Each row below holds a small network's activations on one input, seen along a few directions.
In each table, some parts of the input vary, and every possible input appears once, in random order.
Descriptions start from the smaller parts, as in this example, which fits no table here: one of 6 places along a line, together with either a single point or one of 9 places along a line or (one of 2 separate values, together with one of 8 places around a ring).
Shared parts are said once, and a part with two or three values counts as separate values.
In the rows, zero is written as 128.

Other details of the inputs vary at random and push rows far along three fixed directions, the same in every table; ignore that.
These rows show it; all are for the same input, with only those details redrawn:
[132 113  50 172 141  82 209 125  30 149  97  75  65]
[ 67 119 136 121 155 141 109 114 177  87 124 123 153]
[121 128 129  92 130 152 147 124 111 151 123 165 121]
[185 120 108 114  78  65  99 191 131 131 157 149 109]

Table:
row 1: [ 75 106  53 209 161  79 171 111 102 100 111  19  94]
row 2: [124 134 139 106 135 159 130 114 112 164 133 159 101]
row 3: [134 118 123  88 133 159 146 116 107 141 128 163 123]
row 4: [153 131 151 160  87  52  64 167 192  52 144 100 154]
row 5: [134 121 122  98 137 162 126 106 107 160 136 157 118]
row 6: [143  81 154 114 151 189 140 169 114 182 107 135 136]
row 7: [122 131 128 100 135 155 127 113 111 171 131 157 115]
row 8: [143 160 153 107 123 155 151 116 106 140 108 156 131]
row 9: [111 125  61 227 173  81 157  88  90  88  99  23 119]
row 10: [153 149 132 114 122 168 148 105 111 153 128 150 148]
row 11: [ 89 152 156 145 147 150 117 100 180  93 123 101 161]
row 12: [146 151 163 119 126 150 137  97 106 159 119 152 128]
row 13: [121 128 129  92 130 152 147 124 111 151 123 165 121]
row 14: [ 86 149 145 143 147 147 115 100 179 100 123 104 176]
row 15: [ 88 140 166 148 139 145 119  92 176  92 123 103 163]
row 16: [147 162 153 117 135 155 136 105 110 161 119 151 126]
row 17: [123 123 149 110 127 155 131 107 108 163 132 161 103]
row 18: [122 119 149 101 121 152 150 117 108 144 124 168 109]
row 19: [ 67 124 143 135 150 152 111 110 185  95 138 111 137]
row 20: [184 114 129 128  64  76 100 180 139 139 171 143  98]
row 21: [151 147 134 106 125 162 146 109 100 135 113 159 149]
row 22: [198 112 101 116  73  80  94 183 137 136 176 138 111]
row 23: [165 100  95 208 161 118 203 166  17 173  89  42 112]
row 24: [ 90 150 148 145 161 140  98  93 174 102 120 110 172]
row 25: [187 123 119 119  78  70 101 192 133 124 158 151  95]
row 26: [154 140 129 154  92  51  58 177 193  61 145 101 166]
Question: The inputs of row 5 and row 9 match in every part but one. If row 2 is changed in the same way as row 5 into row 9, which row does it become?
Answer: row 16
Question: Describe the family of inputs behind these rows.
Answer: one of 2 separate values, together with either a single point or (one of 3 separate values, together with one of 4 places along a line)
Question: Change only the choice among 3 separate values in row 4. List by row number the other rows that result.
Answer: row 12, row 15
Question: Change only the place on the line of 4 in row 10. List by row number the other rows that result.
Answer: row 11, row 14, row 15

Table:
row 27: [125 141 147 136 129 144 137 123 132 126 126 120 131]
row 28: [204 135 137  87  74 106 137 164  81 171 143 195  89]
row 29: [121 126 124 118 139 131 131 119 121 109 119 141 137]
row 30: [141 105  44 219 142  57 186 150  47 139 109  24  69]
row 31: [116 136 118 115 137 129 129 121 129 121 115 137 137]
row 32: [123 113 138 129 146 144 122 133 128 134 118 125 129]
row 33: [121 149 116 130 140 128 102  78 133 138 146 135 110]
row 34: [122 109 141 132 146 144 123 132 124 129 124 128 131]
row 35: [127 143 129 132 137 142 132 126 128 131 121 122 153]
row 36: [134  88  40 204 143  48 182 143  42 117 107  44  56]
row 37: [105 140 132 122 126 130 137 120 134 124 128 134 121]
row 38: [117 118 135 129 144 141 122 133 132 142 120 123 131]
row 39: [117 143 148 135 131 132 135 123 133 137 122 124 133]
row 40: [143 125 131 144  86  39  50 185 205  68 158 113 133]
row 41: [126 130 156 138 135 136 131 121 123 120 118 129 131]
row 42: [135 130 139 132 143 140 128 124 119 118 114 129 151]
row 43: [104 139 134 120 129 123 138 120 135 128 126 135 122]
row 44: [111 110 117 119 132 143 134 122 140 130 137 131 120]
row 45: [101 117 120 116 141 132 129 130 135 138 133 133 121]
row 46: [211 147 146 100  75 112 133 170  86 192 135 179 100]
row 47: [217 143 150 100  78 114 132 169  83 183 135 181  99]
row 48: [112 130 133 121 118 132 138 108 134 120 131 131 121]
row 49: [109 108 119 117 130 141 130 119 134 129 137 130 121]
row 50: [120 110 139 133 138 145 123 125 126 135 129 124 134]
row 51: [126 142 131 130 140 135 132 125 129 134 119 123 153]
row 52: [125 134 148 136 122 141 135 111 132 128 127 120 133]
row 53: [113 139 117 116 137 127 134 121 131 125 124 135 141]
row 54: [103 114 120 115 141 133 123 130 133 134 124 135 118]
row 55: [114 132 131 124 121 134 142 111 139 121 131 132 120]
row 56: [123 132 114 119 128 138 139 112 136 118 128 132 139]
row 57: [137 136 129 134 131 146 137 116 134 127 123 121 151]
row 58: [121 130 117 117 126 136 135 110 130 117 129 131 140]
row 59: [108 115 118 116 137 144 131 132 134 126 136 130 119]
row 60: [109 109 124 114 143 136 124 129 130 125 122 136 116]
row 61: [113 130 138 119 132 127 132 118 130 116 116 138 117]
row 62: [118 144 146 137 129 138 135 124 132 133 124 122 133]
row 63: [133 153 132 145 142 137 100  82 131 147 142 123 123]
row 64: [102 118 117 117 138 139 128 132 134 134 134 132 120]
row 65: [156 119 117 141  97  46  47 185 198  56 154 113 150]
row 66: [121 119 132 130 140 152 130 135 133 135 131 119 131]
row 67: [135 134 137 129 143 140 127 125 123 122 109 126 148]
row 68: [210 145 111  83  76 117 138 169  88 172 149 184 109]
row 69: [110 127 137 123 123 128 134 111 127 117 127 137 122]
row 70: [124 115 132 133 135 150 132 126 138 139 133 120 132]
row 71: [163 128 129 155  99  54  44 190 200  73 149 101 166]
row 72: [119 127 121 119 131 132 131 113 123 114 124 138 140]
row 73: [124 131 153 138 127 136 131 115 125 126 123 126 134]
row 74: [107 106 123 118 134 137 125 122 127 126 133 136 121]
row 75: [135 134 132 131 129 144 133 114 128 126 123 120 152]
row 76: [114 121 134 129 144 139 127 133 134 147 129 121 134]
row 77: [114 140 114 118 133 134 134 122 130 122 126 135 140]
row 78: [134 141 130 131 136 147 134 126 128 124 122 120 152]
row 79: [128 136 146 139 124 142 139 114 138 129 127 121 132]
row 80: [133 131 136 133 135 140 128 117 121 123 119 125 153]
row 81: [122 112 134 131 133 149 128 123 132 137 133 119 133]
row 82: [112 137 132 121 126 135 139 120 134 118 130 131 120]
Question: Describe the family of inputs behind these rows.
Answer: one of 2 separate values, together with either a single point or (one of 3 separate values, together with one of 9 places around a ring)
Question: The inputs of row 75 and row 58 match in every part but the choice among 2 separate values. If row 57 is changed in the same way as row 75 into row 58, which row does it become?
Answer: row 56
Question: Change only the place on the ring of 9 in row 49. List by row number the other rows that result.
Answer: row 36, row 44, row 45, row 54, row 59, row 60, row 64, row 74
Question: Change only the choice among 3 separate values in row 66. List by row number the other rows that result.
Answer: row 27, row 78
Question: Start at row 76 and move only the place on the ring of 9, one step at a time. The first step leads to row 30. Which rows follow, in order?
Answer: row 66, row 70, row 81, row 50, row 34, row 32, row 38
Question: Change only the choice among 2 separate values in row 65. List by row number the other rows that result.
Answer: row 67
